A small network was shown many inputs. Here are its activations along a few directions, one row for each input.
In each table, some parts of the input vary, and every possible input appears once, in random order.
A made-up example of a description, with smaller parts first: ring(8) and (point or line(11) or (values(3) and line(4))).
Shared parts are said once, and a part with two or three values counts as separate values.

Rows:
R1: [ 28  20 -27  -4  -1   6  23 -24   7 -16   8  -6 -23  30 -22]
R2: [ 36  23  58  35  35  50 -62  34   4  24  18 -49  10  34  66]
R3: [-15 -10 -14  34 -18  -6  -2 -14  18 -10 -10  26  -3 -14  -2]
R4: [-16 -29   7  33 -29  -9  -3  -3   2 -25  -3  -4  -8  -1 -10]
R5: [ 40  39  48  32  53  54 -40  32   4  10  36 -29  18  35  79]
R6: [  1  16 -27 -10 -27   1  17 -21   8 -17   5  27   2   1 -19]
R7: [-44 -26  17 -53  81 -32  16  40 -50  56  14  21  28 -92  31]
R8: [-53 -47  36 -54  71 -34  20  49 -60  44  11  -5  21 -69  32]
R9: [  1   7 -19 -11 -28   1  29 -14  -1 -32   8  11   4  11 -16]
R10: [-49 -52  36 -50  63 -33   5  50 -54  58   2 -12  21 -78  19]
R11: [ 23   2 -17   3 -21  -2  -3 -21   9   0  -8 -27 -28  32 -36]
R12: [ 11  12 -11  -5 -29  -1   0 -21  18   5 -27  -5  -8  21 -45]
R13: [-11  -6 -27   7 -28  -9  -4 -12  17 -15 -16  26   2 -11 -10]
R14: [ 33  28  59  30  43  48 -47  32   1  11  29 -43  12  44  79]
R15: [ 38  41  37  36  44  50 -60  29  18  41  12 -20  16  21  74]
R16: [ -3 -11  -9  -5 -47  -7   4 -12   0 -15  -7  -9  -2  13 -30]
R17: [ -8  -7 -16   1 -20  -5  20  -4   0 -47   6  17   2   0  -4]
R18: [-12 -26   0  35 -25  -8  -9  -9  12 -13 -18  12  -6  -8 -12]
R19: [ 40  26  51  37  39  50 -66  31  14  37   3 -34  12  27  65]
R20: [-45 -50  31 -49  68 -34   1  45 -44  70 -12   3  24 -87  19]
R21: [  6  15  -3 -15 -25  -5  23 -15   2 -22  -2 -15 -11  36 -29]
R22: [-18 -24   8  27 -22 -10  14  -3  -3 -40   7   2  -9   8   4]
R23: [ 21   7 -16  -5 -13  -3  15 -21   4 -14   2 -20 -29  41 -22]
R24: [ 41  48  39  33  52  52 -50  29  11  24  32 -13  15  24  76]
R25: [-12 -12  -3  28 -10  -1  22  -6   1 -41  13  17  -2  -3   4]
R26: [  8   9  -4  -7 -33  -3   6 -15   7  -7 -12 -21 -11  27 -43]
R27: [-46 -34  17 -50  72 -34   7  40 -41  73  -4  15  29 -94  29]
R28: [ 28  29 -36  -3  -1   5  10 -30  16  -2   4  10 -26  19 -26]
R29: [  9  28 -25  -7 -22   1   7 -25  23   8 -19   9  -5  14 -35]
R30: [ -6  -5  -8 -12 -39  -8  22 -12  -4 -30   2  -3  -2  22 -16]
R31: [ -9 -22 -13   9 -34 -11 -10  -8  12 -17 -24  12  -1  -5 -20]
R32: [ -7   2 -24   2 -19  -6   7 -11   9 -32   3  32   0 -11  -7]
R33: [ 24  20 -38   3 -10   2  -1 -31  24  15 -15   3 -23  19 -28]
R34: [-46 -35  25 -53  82 -29  27  46 -58  42  17   7  29 -80  33]
R35: [-14 -19  -5   0 -31 -14  12  -1  -3 -45   1   3  -4  10  -4]
R36: [ -2   8 -30  -5 -36  -3   5 -22  16   0 -14  20   4   0 -21]
R37: [  0  -7 -16  -3 -42  -5  -1 -18  11  -3 -22   7   1   7 -31]
R38: [-11  -2 -12  28 -10  -2   9 -13  10 -27   9  32  -5 -13   1]
R39: [ 13  36 -22 -12 -14   4  19 -25  14  -9   0  16  -7  15 -33]
R40: [ 26   5 -24   5 -16   0  -8 -27  20  13 -23 -10 -26  26 -38]
R41: [-12 -25  -6   7 -39 -12  -5  -1   1 -30  -9  -4  -4   2 -18]
R42: [ 13  27 -14 -14 -14   5  31 -18   5 -24   3   0  -5  26 -30]
Q: Describe the family of inputs behind these rows.
A: ring(6) and (values(2) or line(5))
Q: The inputs of R7 and R27 match in every part but the ring(6) part. If R24 is changed in the same way as R7 into R27, which row does it become?
A: R15
Q: Start at R16 and move only the ring(6) part, one step at a time. The first step leads to R37. Which rows follow, in order?
A: R36, R6, R9, R30

Rows:
R43: [ 32  32   3   9 -28  28   0 -17  22 -31   5 -37 -16  88  14]
R44: [ 17  21 -43   3 -36   4  32 -30   1 -73  26  23 -16  20 -41]
R45: [-14 -29  -1  41 -78 -15  14 -26  20 -55 -24   2 -12  15 -69]
R46: [ -3 -32 -42  15 -68 -13 -25 -17  28 -39 -32  26  -5  -5 -29]
R47: [ 11  38  -4 -57  43 -16   8  23 -11  61 -13 -22  27 -21 -11]
R48: [ 18 -16  55  24  83  27 -26  56 -23  25  20  -7  28 -11  84]
R49: [ 26  57 -10  37   5  32 -13 -25  40  25   1  16  -3  27  18]
R50: [-12   3   4 -74   3 -22  15  -7 -29  54  -6  15  25 -21 -25]
R51: [ 23  36  15 -61  79   7 -15  18  -5  76 -16 -15 -18 -17 -21]
R52: [-29 -26  55  -4  69  17 -25  43 -33  28  15 -18  38 -61  65]
R53: [-29 -44 -37 -28  42 -59  35 -21 -24  33 -14   5 -33 -38 -36]
R54: [-18 -25 -29 -56   2 -25  53  -4 -25  40  -7   2 -10 -44 -29]
R55: [ 24  10  24  54 -38  20 -27 -16  21   4 -15 -40 -20  52 -25]
R56: [ -8  -4 -25  -1 -67  -6  39 -27  13 -90 -10   6 -10  51 -31]
R57: [-13  19 -36  26 -34  -1  27 -35  32 -34 -12  59   3  -9 -25]
R58: [-74 -51  42  -3  35 -12 -12  62 -43   8  28   6  40 -61  58]
R59: [ 36   7 -16  27 -29  23 -66  -7  32  20 -22 -16 -12  30  15]
R60: [-47 -50  59  35  14 -24  -6  53 -30 -40  32  17  16 -51  83]
R61: [ 59  56 -15  11   3  36  -7 -20  15 -13  45 -22 -21  56   4]
Q: Describe the family of inputs behind these rows.
A: line(4) or line(5) or (values(2) and ring(5))
Q: Which other rows does R61 become when the values(2) part takes its other values? List them by row number.
A: R44
Q: List by row number the other inputs of the same sort as R54.
A: R47, R50, R51, R53

Rows:
R62: [ 26  22 -35  23 -43   5   8 -48  36  -4 -22   0 -28  43 -45]
R63: [-30 -28   2 -48  28 -28  11  20 -33  40   1  -2  11 -41  13]
R64: [ 32  18 -12  16 -42   9  -5 -26  25 -36 -11 -26 -31  66 -36]
R65: [-54 -46   2  -3  10 -37  32  11 -28 -17  11  28   3 -58   0]
R66: [-37 -44   3 -24  23 -29  25  20 -28  -2  -6  14  13 -48   6]
R67: [ 24  19 -51  17 -40   5  -3 -37  33 -27  -9  26 -20  17 -36]
R68: [  6  30 -23   8 -51   9  15 -26  26 -44  -3  24   4  31 -18]
R69: [ 12  -1  65  48  41  39 -75  48   5  36   6 -26  25  -1  85]
R70: [-35 -24   6 -62  40 -34  16  21 -34  59 -16   6  17 -71 -26]
R71: [ 19   7  -8  22 -61  15   6 -22  13 -52   8 -15 -11  51 -25]
R72: [ 37  46  50   3  96  46 -30  42 -14  46  42 -29  16  11  84]
Q: Describe the family of inputs behind these rows.
A: values(2) or line(4) or ring(5)

Rows:
R73: [ -9 -16  11 -25   3 -12  10  10 -16   2  -6 -20   0   3  -9]
R74: [ -7 -20  21  10   0  -1 -23  17  -4   4 -10 -10   5 -13   2]
R75: [ -1   4  26  10  20  12  -1  16 -11   1  21 -12   9   5  35]
R76: [  5  -6  -7 -26   4  -9   1  -2 -10  20  -6 -16  -9  -3 -24]
R77: [ 18  30 -35  15 -85   8  11 -48  38 -39 -20  10 -11  51 -59]
R78: [ -6   7 -14   0  12  -7  13 -10   6  13  -7  23  -2 -20 -11]
R79: [19 29  3  6 24 15 -6 -5 11 23  1  0 -3  9  7]
R80: [  9  14  12 -16  18   9   9  11 -10  -4  14 -11   7  15  17]
R81: [ 22  24  -5 -18  19  12   1   0  -4  13  14  -7  -3  10   2]
R82: [ 12  11   1  10   9  15 -25   6   9  15   2   0   6   6  31]
R83: [  8   9  22  18  16  20 -24  18   3  -2  10  -3  12  -1  27]
R84: [-27 -19  11   3   8 -11  17  10 -17  -9  14  12   9 -24  17]
R85: [-19  -8  -5 -24   7 -16  27   5 -16 -15   7  12   7 -15   0]
R86: [-12 -12 -15   3  -2  -7  -6   0   4   5  -6  24   7 -24  14]
R87: [-18 -26  27   2   4  -9   0  15 -18   8   2 -20   2  -7   9]
R88: [-16 -13   6  12   4  -2  -6  11  -3 -13   2  21  12 -30  10]
R89: [ -5   2 -23 -25   8 -12  19  -6  -9   2   6  16  -2 -21 -15]
R90: [ -3 -19   1   2  -6  -6 -24   5   4  22 -18  -8   0  -6   6]
R91: [  3   0   1  -1   9  -5  -5  -6   5  31 -19  -9  -8  -2 -19]
R92: [ 30  10 -39  44 -72   9  10 -47  36 -78  -2   0 -39  68 -39]
Q: Describe the family of inputs behind these rows.
A: values(2) or (values(3) and ring(6))
Q: Start at R88 and move only the ring(6) part, one step at a time. The first step leads to R86. Which rows follow, in order?
A: R78, R89, R85, R84
Q: Which other rows does R73 become when the values(3) part takes its other values? List them by row number.
A: R80, R85
